A small network was trained on made-up records. Each row is its average activation on records with the value named, seen along a few directions.
Values that are neighbours, or in one group, have similar rows; names and order tell nothing.

Values of Dos:
n7: [ 31  23 -12 -38   4  31 -47  -9 -14   7 -43 -23 -13  35]
n11: [  0 -19 -39   8 -28   5 -33  27   4 -21  -2  19  -6  41]
n13: [-28 -29  27  28 -20 -26  82 -18  24   1  30   4  21 -21]
n9: [  7  47  31 -19  36 -15   3  29 -84   1  19 -34  -8 -43]
n10: [  9  11 -38 -29   7   1 -34 -20  35   8  -1 -13  24  26]
n14: [-45 -11   0  38  -4  -7  -3  37 -22  -5  10  -7 -20 -22]
n4: [-11  30  29  -1  -8 -46  55  -2 -38   7  27   1  20 -36]
n15: [ 25   2 -16  -4   3  26 -79  39 -38   8 -26  23 -14  12]
n12: [ -9  21  24 -18  31  -7  52 -27  12  -1  22 -27 -11  32]
n5: [ 29  11   3  38  34  -3 -54  47 -96 -14 -30 -15  14 -14]
n8: [  9 -19 -11  -7 -16   3 -16 -52  84   5 -14  15  15  11]
n3: [  7  59  18 -25  36  16  -1 -20 -33  26  -2 -11 -20  13]
n2: [ -4 -51 -40  25 -37  36   1   4  53 -19  -5  68 -11  -2]
n1: [-27 -59  -5  30 -21   8  25  16  36 -18 -11  23  14 -40]
n6: [  8 -16  30 -25 -16 -21  48 -51  77  14  26 -22  -5   8]
A value of Dos combines one of 3 hidden first parts with one of 5 second parts; all combinations occur once.
Question: n6 and n8 share the first part; n6 and n3 share the second. Which value has the first part of n3 and the second part of n8?
Answer: n7
Question: n5 and n15 share the first part; n5 and n14 share the second. Which value has the first part of n14 and the second part of n15?
Answer: n11

Values of Ruz:
v15: [-23 -10   2  24  -8   9 -10   3  24 -10 -12   0  18  11]
v2: [ -7  -3 -23 -14  -3  26 -17  28 -22  -2   2  18   6 -19]
v6: [ 15  20  28   0  -3 -19  46 -28 -41   3  39   6   6 -19]
v3: [ 37  16 -12  -5  45  46 -58  37 -47  16 -39   6 -18  22]
v8: [ 23  57  35 -27  23 -21  12   6 -62  10  14 -28   6 -36]
v11: [  0  14   4   6  25  -1 -52  27 -69 -18  -4 -20 -11  27]
v9: [-25  13  20  -5   3 -10  57 -44   1  -6  -2 -20   3   4]
v10: [ -5 -14  20   1 -22 -27  74 -29  49   4  37  -8 -10   0]
v4: [  0 -24  -1   6   5 -20  25  12  13  -8  12  -6  -1   2]
v7: [ 12 -19 -28 -10 -33  19 -38  16  37   2 -34  10   3  16]
v16: [ -5   8   8  13   2 -24  17  27 -27  -1  14   6  14   8]
v13: [-13  25  -5  -9  37 -18 -16  16 -67  13   4 -24 -22 -23]
v1: [ -9 -15  20   4 -16 -13  34 -37  65 -14   2  13  21 -24]
v12: [ -4 -37  -7  18 -39  14   2 -32  65   5  24   6   7   7]
v5: [ -7 -11 -39   1  -9  14 -17 -25  90  -6 -28  21   5  29]
v14: [ 10 -21 -22  -2  -7  24 -60  22 -11  14 -30  19 -27  -5]
The values of Ruz form a 4 by 4 grid.
Question: What is the length, in steps, of the shortest route from v2 to v7?
Answer: 2
A value of Ruz combines one of 4 hidden first parts with one of 4 second parts; all combinations occur once.
Question: v11 and v15 share the first part; v11 and v13 share the second. Which value has the first part of v13 and the second part of v15?
Answer: v4
Question: v8 and v6 share the first part; v8 and v3 share the second. Which value has the first part of v3 and the second part of v6?
Answer: v14

Values of Matez:
c7: [  1 -34   9  15 -32  15  17 -40  83   2   8  14   6 -17]
c2: [  1 -16  -6  16 -21 -15   2  -5  33 -12   1  10  12   8]
c3: [-12   2  -8   5  11   3  -3  29 -40  -2  -4  -1  -9  -8]
c4: [ 12  26  -8  -7  22   3 -33  25 -59  -2 -24  -9  -2  23]
c5: [-20  14   3 -20  12 -32  36   5 -16   3  31 -10  -3  -5]
c1: [ -3 -10   4 -14 -12  -1  21 -45  68   4  10  -1   5  14]
c6: [ 21  18   5   6  20  28 -40  31 -69   8 -23  -4  -9 -17]
The values of Matez form a line.
Question: Which values are neighbours of c3? Give them in the order they are listed.
Answer: c4, c5
Question: Which values are neighbours of c7? Give them in the order they are listed.
Answer: c1
